These are the activations of a small neural network, seen along a few directions. Each row is one input.
In each table, some parts of the input vary, and every possible input appears once, in random order.
A made-up example of a description, with smaller parts first: one of 4 places along a line, together with either a single point or one of 11 places along a line or (one of 3 separate values, together with one of 8 places around a ring).
Shared parts are said once, and a part with two or three values counts as separate values.
In the rows, zero is written as 128.

Other details of the inputs shift rows strongly along three fixed directions, in all tables alike. That doesn't count.

A family of inputs:
R1: [141 172 125 148 122 109 155 136 108 139 114 146 126  98]
R2: [ 84 135 165  81 182 188 173 125 148 181 147 130 165 161]
R3: [ 95 118 148 116 180 152 133 130 107 118 141 133 108 130]
R4: [154  72  89 103  90 102 111 102 155 143 130 100 134 125]
R5: [177 124 108 137  76  74 114 103 171 115 139  88 138 106]
R6: [ 81 162 172 135 159 227 186 162 116 156 148 171 137 118]
R7: [176 125  87 144  97  92  89 111 104  76 102 114 102 109]
R8: [165 115 116 166  69  98 145 122 163 108 123 115 106  81]
R9: [112 168 160 149 174 117  99 183  52 113 100 200  79 137]
R10: [153 165 103 163 143  80  97 151  53  76 114 142  88  79]
R11: [158  77  99 125 119  34 104  86 150  81 118  91  85 108]
R12: [141 169 134 153 120 110 159 136 107 138 114 148 128 105]
R13: [111 161 143 143 204  95 136 141  32  99 107 177  86 128]
R14: [110 150 111 152 174 119 148 168  15 102 106 190  78 142]
R15: [ 97 147 157 151 170 166 156 153  83 116 133 168 105 114]
R16: [145 179 127 156 115 110 142 139 104 129 122 146 128 100]
R17: [114  60 111  63 109 152 158 108 212 174 154  69 172 189]
R18: [149 135 133 145  72 145 189 126 192 161 130 123 151 101]
R19: [107 165 154 144 199  93 119 140  25  92 114 164 104 142]
R20: [ 84 133 121 141 185 108  80 120  45 100 111 147  95 175]
R21: [140  64 124 105 111  88 100  92 191  98 149  56 149 135]
R22: [163 154 133 170  89  74 101 165 106 109  90 171  81 100]
R23: [147 172 121 155  69 168 195 147 168 168 122 151 138  67]
R24: [138  59 105  65 129  77 113  72 209 137 143  57 137 135]
R25: [110 189 149 138 175 145 142 153  64 134 127 164 128 125]
R26: [112  65 133  91 186  71  85  85 118  80 142  93  92 148]
R27: [ 82  80 158  67 247  80 102  90  84 102 134 110 120 199]
R28: [ 97 166 151 150 176 168 168 158  74 127 118 177  97 106]
R29: [ 82  84 132  96 224 128  52  93  75 101 128 127 120 191]
R30: [146 170 131 175  57 178 171 163 163 146 134 132 154  67]
R31: [122  91 132 117  98 182 113  95 210 165 144  92 184 165]
R32: [110 102 169  94  96 142 130 131 218 159 135 120 170 172]
R33: [ 90 107 175  92 210 111  79 143  94 119 122 149 108 192]
R34: [ 86 150 190 160 151 218 188 169 113 140 146 166 154 140]
R35: [183 152  75 156  97  34 119 120 106 102  97 134  71  56]
R36: [147 155 132 171  58 170 168 155 175 141 140 126 159  78]
R37: [154 177 102 150 144  75  93 137  57  86 123 151  83  83]
R38: [176 166 116 183  62  97 144 135 136 113 122 132 130  86]
R39: [141 130 130 117  84  99  99 144 173 132 114 137 118 119]
R40: [145 148 123 150  60 173 158 150 188 148 145 113 161  71]
R41: [180 136  91 135  73  76 107 111 169 118 136  90 130  88]
R42: [149 163  91 188  60 126 122 133 132 139 114 132 114 113]
R43: [132 166 109 175 110 171 107 143  94 135 112 166 121 101]
R44: [133  49 112  74 129  82 114  72 216 123 146  57 130 137]
R45: [133 122 108 161 143 102  75 113  77  91 106 148 104 131]
R46: [174 168  97 167  64 157 133 143 115 117 102 135 119  89]
R47: [ 71 169 152 151 140 224 150 155 112 177 134 152 158 176]
R48: [126 160 133 137  94 212 168 145 122 167 133 162 156 122]
R49: [164 120 113 130  86  69 140  99 169 135 118  94 141 110]
R50: [121  57 113  89 172  77  83  93  91 104 128 115 115 167]
R51: [106  89 166 112 129 174 152 122 188 144 164  92 163 148]
R52: [153 153 128 162  55 185 176 138 148 159 126 153 159 114]
R53: [121  75 121  79 197  66  62  94 115  80 145  71 126 164]
R54: [ 52 116 149  83 176 215 114 118 154 180 157 101 173 214]
R55: [137 138 127 168 103 144 159 148  85 137 112 175 127 117]
R56: [113  64 131  84 193  71  64  92 118  73 149  74 118 159]
R57: [142 123  98 111 147 117  77 110  83  88 110 114 101 129]
R58: [111 177 138 149 204 104 139 150  23 102 102 186  81 115]
R59: [147 120 131 132  71 171 163 114 172 154 133 126 175 143]
R60: [145 137 126 150  62 175 165 147 192 152 146 118 146  71]
R61: [144 148 138 169  68 161 194 142 177 152 127 139 136  88]
R62: [118 121 145 110 146  76  76 139 108  99 110 154  96 148]
R63: [128 112 113  78 185  59  72  93 104 105 137  93 110 141]
R64: [122  90 125  91 151  96 132  94 161 130 135  98 128 137]
R65: [157 115  86 148  83 126  83 106 160 131 118 111 128 111]
R66: [112 148 138 138 152 174 141 143  58 128 124 179 127 143]
R67: [ 82 129 191  93 166 191 131 165 160 179 139 149 158 189]
R68: [104 121 149  88 144 124  92 142 154 135 128 142 127 157]
R69: [176 135 105 141  70  65 124 105 164 123 124  98 135  97]
R70: [149  74 113  75 125  73  86  73 202 121 161  46 158 153]
R71: [110 123 133 125 111 180 195 150 144 168 136 136 157 169]
R72: [131  96 122  95  91 149 160 102 230 164 149  84 149 109]
R73: [ 65  84 194  70 210 187 137 117 156 144 169  83 203 221]
R74: [128 164 136 148 126  85  91 167  78  95  96 191  78 111]
R75: [ 90 175 124 161 153 173 116 152  65 145 119 157 110 152]
R76: [168 133 106 175  65 111 138 141 152 108 127 126 108  59]
R77: [133  91 112 119 127 124 125 121 114 136 127 134 132 139]
R78: [103  94 124  83 202 120  81 103  57 105 128 131 112 173]
R79: [167 147 105 179  64 120 140 148 140 114 122 132 103  48]
R80: [144 127 113 138 140 111  94 117  72  72 102 130 106 138]
R81: [ 72 116 191  73 185 193 123 153 168 180 147 139 163 205]
R82: [ 94 149 150 131 142 226 179 165  92 178 136 187 160 140]
R83: [155  86  90  87 144  52  62  92 146  86 141  64 119 119]
R84: [166 122  95 110  90  70 126  97 176 145 122  84 133  95]
R85: [ 84 115 168  83 169 228 135 122 132 146 142 113 181 199]
R86: [186 143  90 175  85  49 100 133 105  73 111 118  98  67]
R87: [116 158 112 132 100 199 199 170 127 177 132 156 137 133]
R88: [173 169  90 145  75  90 145 127 146 142 112 129 120  61]
R89: [121  66 147  81 116 131 162  82 234 163 153  69 178 163]
R90: [ 89 157 136 127 145 217 201 177  98 176 134 171 142 162]
Description of these inputs: one of 5 places along a line, together with either one of 2 separate values or one of 6 places along a line or one of 10 places around a ring.
Changing only the place on the line of 5 turns R83 into R86. The same change can be made to R82. Which row results?
Answer: R50
Changing only the place on the line of 5 turns R66 into R52. The same change can be made to R76. Which row results?
Answer: R51
Change only the place on the line of 5 in R45. List by row number the other rows that result.
Answer: R29, R31, R43, R65
Change only the place on the line of 5 in R46. List by row number the other rows that result.
Answer: R7, R57, R80, R85
Change only the place on the ring of 10 in R8. List by row number the other rows that result.
Answer: R11, R19, R21, R27, R34, R38, R49, R73, R89
Change only the choice among 2 separate values in R33. List by row number the other rows that result.
Answer: R62

A family of inputs:
R91: [141 154  87 146 138  96 103 130  61 105 110 145  89 110]
R92: [140 144 111 150 131  87  98 141  74 104  99 158  83 128]
R93: [112 106 143 103 174  90 131 121 115 107 124 134 111 142]
R94: [172 161  81 185  43 115 137 152 118 123  99 155  94  72]
R95: [131 185 152 169  98 168 160 183 137 136 127 163 123  73]
R96: [110 132 114 112 170 108  89 124  87 125 119 142 109 157]
R97: [105 130 126 121 164 140 116 142  77 123 119 147 109 160]
R98: [ 97 143 153 124 183 137  99 130  82 122 124 148 131 163]
R99: [104 129 164  89 197 123 139 139  85 117 137 154 121 148]
R100: [123 160 132 161 109 203 166 160 104 147 123 162 140 111]
R101: [ 92 144 166 112 200 129 112 158  92 107 138 135 115 146]
R102: [130 111 139 119  64 189 156 127 225 188 135 116 175 142]
R103: [106 146 162 140 103 193 158 148 159 164 131 154 161 154]
R104: [136 130 118 143 150  99  93 130  69  87 119 134 104 125]
R105: [141  83 106  97 127  53 112  87 165 123 142  70 126 123]
R106: [ 80 136 168 103 203 139 113 151 103 107 145 135 119 150]
R107: [ 75 124 163 111 203 197 127 136  70 125 140 150 144 169]
R108: [202 155  80 198  17  84 120 137 145 102 106 135 105  51]
R109: [167 161  93 172  52 143 155 150 134 139 116 138 122  87]
R110: [ 89 125 158 126 190 138 151 143  83 126 141 153 115 128]
R111: [132  63 129  92 124 103  76  87 190 122 137  77 143 156]
R112: [187 162  72 174  50  93 118 119 121 109 109 125 118  62]
R113: [ 94 179 169 146 129 208 162 158 130 179 127 171 169 157]
R114: [135 127 101 120 146  76  80 112 101 115 108 134 101 141]
R115: [141 120 125 126 146  64 129 127 107 102 111 132 100 117]
R116: [118  62 117  74 135 135 109  86 176 128 150  68 159 174]
R117: [153 150 123 118 151  69 121 131  81 104 115 149 102 100]
R118: [136  85 117  89 131  98  80  81 181 130 144  66 159 158]
R119: [124 180 147 176 140 160 192 165  90 133 123 172 122 100]
R120: [ 98 135 157 106 201 111 137 132  89 123 121 145 123 151]
R121: [130 130 127 129  85 159 144 142 169 167 132 124 146 141]
R122: [ 89 182 157 141 158 231 176 163  79 162 133 169 163 151]
R123: [ 94 127 142 122 182 162 119 131  66 106 133 143 131 158]
R124: [124  75 125  86 138  97 122  74 185 121 150  65 131 140]
R125: [127 110 125 122 164  87 113  99 109  97 128 114  88 106]
R126: [145  97 105  98 128  65 106  73 168 118 135  64 120 117]
R127: [156 122 110 139 130  49 117 125 104  89 102 142  78  83]
R128: [129  82 117  83 151  87 124  77 182 131 147  66 148 145]
R129: [118 115 146 115  77 193 159 125 219 186 141 118 181 162]
R130: [151 123 113 142  54 160 143 137 191 168 127 127 144 110]
R131: [ 94 113 163 113 129 179 194 133 182 171 164 115 174 148]
R132: [153 121 127 106 146  67 123 127 102 103 123 133 105 115]
R133: [ 91 155 161 109 203 127 107 147  93 114 136 135 121 142]
R134: [179 158  81 185  34  98 127 149 132 121  99 155  91  70]
R135: [150 187 116 190  79 177 173 173  91 137 110 171 127  89]
R136: [190  98  85 144  21 102 112  99 214 128 131  79 146  77]
R137: [151 139 107 153 123  70  86 131  83  94  98 148  82 119]
R138: [127  81 102  96 122 113  94 102 155 129 128 100 119 142]
R139: [129 142 141 149 101 172 201 140 177 157 143 130 158 112]
R140: [104  73 154  82 158 155  99  95 175 137 155  88 167 177]
R141: [ 79 132 178 118 195 171 117 143  85 130 134 150 143 187]
R142: [131 165 117 147  78 179 158 148 150 178 125 144 152 118]
R143: [132 105 118 123 167  80 120 107 109  95 128 121  93 108]
R144: [164 155 105 179  64 123 130 141 120 110 120 143 120  82]
R145: [121  69 126  78 137 132 106  88 174 128 150  61 167 174]
R146: [133 103 114 101 129 105  92  92 149 123 139  86 148 142]
R147: [132 112 121 116  62 198 171 124 213 180 149  99 182 141]
R148: [162  69 114  69 123  55 102  91 175 114 135  87 120 116]
R149: [104 132 155 129 185 145 107 139  76 113 132 143 131 165]
R150: [105 126 169 124 103 202 153 135 186 169 146 123 182 163]
R151: [128 166 116 169 114 180 154 161  86 135 115 178 116 101]
R152: [119 135 132 143 149 119  97 136  85 109 108 165  97 132]
R153: [124 136 148 142 105 149 192 145 162 163 145 121 151 117]
R154: [155 134 104 149 129  56 116 113  96  88 114 115  76  86]
Changing only one part turns R103 into R113. The same change can be made to R150. Which row results?
Answer: R98
Describe the family of inputs behind these rows.
Answer: one of 4 places along a line, together with either a single point or one of 5 places along a line or one of 10 places around a ring
Change only the place on the line of 5 in R99. List by row number the other rows that result.
Answer: R93, R124, R131, R139
Change only the place on the line of 4 in R147. List by row number the other rows that result.
Answer: R91, R109, R151
Change only the place on the ring of 10 in R151. List by row number the other rows that result.
Answer: R100, R102, R107, R111, R130, R136, R138, R140, R152
A walk changes only the place on the line of 5. It starts at R132 and steps to R115. List the rest of the walk in order.
Answer: R153, R119, R154
